A small network was shown many inputs. Here are its activations along a few directions, one row for each input.
In each table, some parts of the input vary, and every possible input appears once, in random order.
Descriptions start from the smaller parts, as in this example, which fits no table here: ring(5) and (point or (values(2) and line(4)) or line(9)).
Shared parts are said once, and a part with two or three values counts as separate values.
In the rows, zero is written as 128.

Other details of the inputs vary at random and push rows far along two fixed directions, the same in every table; ignore that.

Table:
R1: [ 99  84 115 123  90  83 117 152  92 142 119 104 131  86]
R2: [141 128 132 132  95 100 116 151 128 131 132 112 115 117]
R3: [ 92  78 109 149 139  76 116 188 115 136 144  69 148  44]
R4: [223 180 114 161  40 124 114 133 145 122 144  77 157 133]
R5: [230 172 122 166  13 132 102 126 134 153 132 101 196 135]
R6: [ 76  92 146 110 192 137 136  97 108 138  97 159 120 135]
R7: [ 71 101 139 119 158 100 119 137  84 154 107 149 112  92]
R8: [108 104 103 152 110  64 113 196 115 156 143  78 171  66]
R9: [101  64 126 123 105  80 114 140  89 154 100  96 136  88]
R10: [ 74  94 152 117 198 125 121 109  96 154  91 160 109 115]
R11: [188 182 143 136 153 231 134  67 170 104 136 180 141 189]
R12: [104 154 149 107 208 181 151 105 158 105 133 194  78 184]
R13: [192 179 119 138  77 190 138  98 157  99 155 148 167 166]
R14: [ 80 108 116 136 214 155 134 147 154 103 155 122 113 118]
R15: [226 202 132 150  56 165 126 119 172 105 160 132 158 162]
R16: [ 97 154 139 110 215 206 149  91 142 112 131 212  90 180]
R17: [ 77  66 139 105 188 136 133 106 107 126 100 141 106 110]
R18: [ 86  90 138 116 107  51 123 158  96 147 111 106 126  90]
R19: [ 75  89 135 109 171  86 133 130  97 127 103 103 101  99]
R20: [100 139 138  98 193 179 156  99 171  91 141 178  79 195]
R21: [112 159 142 110 231 196 153  89 155  96 128 173  72 181]
R22: [ 69 106 128 104 179 144 146 116 114 125 119 172 104 141]
R23: [210 210 134 150  97 168 130 101 157 113 143 125 156 170]
R24: [ 99  81 132 130 112  65 108 152  76 185  88 116 136  76]
R25: [ 98 106 127 110 189 143 142 108 136  92 122 117  79 141]
R26: [101  80 124 119  86  54 117 166 106 136 118  86 116  87]
R27: [108  81 128 130 100  71 103 152  87 181  98 106 131  81]
R28: [157 132 126 138 117 116 122 131 124 117 127  93 117 100]
R29: [103 160 160 108 219 186 148  93 156 101 133 196  83 185]
R30: [134 108 121 126 122 108 132 127 123 107 123  86 118 102]
R31: [106  90 120 126 113  54 112 166  94 155 110  74 100  72]
R32: [137 144 115 158 121 109 119 165 137 135 157  99 184 102]
R33: [207 166 121 144  24 120 126 135 154 112 151 100 173 136]
R34: [108  89 124 130  95  77 107 159  81 154 115 107 128  55]
R35: [187 196 125 142  74 176 136  96 149 117 149 159 183 178]
R36: [175 199 138 126 140 204 144  98 190  98 159 179 110 212]
R37: [200 182 113 152  30 136 114 135 137 147 149 128 172 141]
R38: [205 180 115 156  32 143 111 132 135 135 149 120 172 136]
R39: [ 90 144 119 127 246 208 149 120 187  91 169 165 107 171]
R40: [196 175 120 142  21 106 130 143 149 133 144 113 178 153]
R41: [ 63  89 123 101 168 128 137 126 112 129 122 154  95 127]
R42: [ 99  90 118 114 131  81 129 144 112 130 115  86 101 103]
R43: [192 149 117 144  39 130 121 119 137 149 130 114 185 150]
R44: [ 88 113 131 104 195 136 150 113 128 108 116 134  87 144]
R45: [ 74  72 133 111 156  99 131 126  93 156  92 137 123 111]
Each input here is: line(5) and (point or (values(2) and line(4))).
Question: Changing only the line(5) part turns R38 into R34. The same change can be made to R26. Which row results?
Answer: R33
Question: Changing only the line(5) part turns R45 into R9. The same change can be made to R21. Which row results?
Answer: R4
Question: Change only the values(2) part in R37. List by row number the other rows that result.
Answer: R41
Question: Change only the values(2) part in R43. List by row number the other rows that result.
Answer: R27
Question: A walk changes only the line(5) part. It starts at R11 and steps to R5. List the rest of the walk in order.
Answer: R27, R24, R10
Question: List by row number the other rows that have the line(5) part in common with R10.
Answer: R6, R7, R18, R19, R23, R29, R32, R35

Table:
R46: [145 157 143 113 170 189 142  80 154  97 127 160  90 179]
R47: [124 106 135 122 128 108 125 126 108 134 106 116 115 108]
R48: [131 127 132 128 139 136 129 109 118 130 115 128 133 128]
R49: [130 110 121 145  64  65 106 167  99 173 120  99 173  86]
R50: [213 204 121 146  36 155 131 121 163 118 155 137 164 183]
R51: [120 123 128 116  98 101 133 140 126 132 129 128 122 131]
R52: [174 171 129 139  81 139 130 127 146 128 140 141 152 153]
R53: [120 157 136 126 178 198 140  98 153 112 146 192 131 175]
R54: [104 110 124 130 129 114 121 144 111 154 124 140 140 107]
R55: [ 69  78 138  99 185 114 133 119 103 120  99 133  65 117]
R56: [ 83 125 144 101 194 149 140 113 135 115 125 170  70 153]
R57: [145 102 123 146  69  75 105 147  95 165 107  82 168  82]
R58: [ 64  80 116 124 231 117 135 156 140  91 144  83  79  83]
R59: [ 91 105 140  95 194 155 148  94 134 101 114 153  74 155]
R60: [175 161 129 144 107 177 126  98 141 120 136 143 165 152]
R61: [ 86 109 132 119 154 108 129 137 108 144 117 141 122 114]
R62: [225 190 118 159  58 181 124 100 155 130 145 130 191 163]
R63: [107  89  96 153  88  25 108 227 116 140 156  29 149  33]
Question: What do these inputs look like to the network?
Answer: values(2) and (point or line(8))
Question: Changing only the values(2) part turns R60 into R53. The same change can be made to R55. Which row results?
Answer: R50

Table:
R64: [138 140 118 139 105 130 117 135 130 145 139 131 150 117]
R65: [115 102 129 133 119  86 119 162  98 153 114 103 132  80]
R66: [177 171 159 115  87 173 131  77 139 124 117 190 130 187]
R67: [ 58 107 136 103 232 180 152  99 146 111 130 184  94 156]
R68: [110  97 124 118 105  84 123 145 104 127 120  85 113  94]
R69: [103 103 124 132 117 101 121 148 113 143 124 120 154 110]
R70: [109 109 134 115 181 139 134 121 126 123 119 134 112 121]
R71: [148 126 122 129 102 125 126 130 139 117 129 105 118 134]
R72: [222 196 124 160  75 174 121 102 163 117 151 124 191 171]
R73: [ 93 105 129 115 153 117 138 138 136 125 128 138 103 137]
R74: [217 203 129 168  68 173 121 116 158 123 153 129 189 167]
R75: [102 141 135 108 175 163 153 109 151 101 144 161 105 172]
R76: [106 116 131 119 176 129 135 116 127 113 118 134 103 122]
R77: [189 156 121 145  67 112 118 135 146 132 134  96 152 133]
R78: [115 141 125 124 158 146 134 124 136 114 136 156 110 142]
R79: [184 146 119 152  64 134 116 125 133 124 138  99 174 133]
R80: [111  96 129 117  97  89 120 116  71 176  78 128 129 113]
R81: [103 118 125 119 121  91 121 152 110 138 132 115 113 106]
R82: [114 125 128 117 175 166 144 101 141  90 128 146  95 150]
R83: [ 96  94 128 118 169 142 132 113 123 121 122 129 106 116]
R84: [111 112 123 136 115  99 108 154 106 150 126 118 145 100]
R85: [152 145 131 141 105 118 123 142 138 133 131 115 124 131]
R86: [112 104 121 124 111 100 130 154 115 142 125 118 147 106]
R87: [188 207 126 135 130 210 140  98 191  98 164 173 127 212]
R88: [117 114 130 140 124 106 119 142 112 152 122 115 134  92]
R89: [113 109 121 126 118  99 118 159 107 149 127 119 134  95]
R90: [130  97 121 127 105 104 124 144 108 132 120  96 134  96]
R91: [147 149 128 143 113 123 128 134 129 124 129 124 133 123]
R92: [142 140 130 137  87  91 121 151 116 139 131  96 134 106]
R93: [ 80 114 143 106 251 190 146  83 146 106 124 174  83 152]
R94: [ 82 109 127 114 171 128 145 127 129 114 126 152 108 133]
R95: [114 106 128 120 118  76 120 145 107 138 117  89 120  91]
Question: What do these inputs look like to the network?
Answer: values(2) or (line(5) and line(6))
Question: Change only the line(6) part in R68. List by row number the other rows that result.
Answer: R71, R79, R82, R83, R90
Question: Change only the line(5) part in R69. List by row number the other rows that result.
Answer: R72, R74, R79, R84
Question: Which other rows belong to the same alternative as R80? List them by row number.
Answer: R66
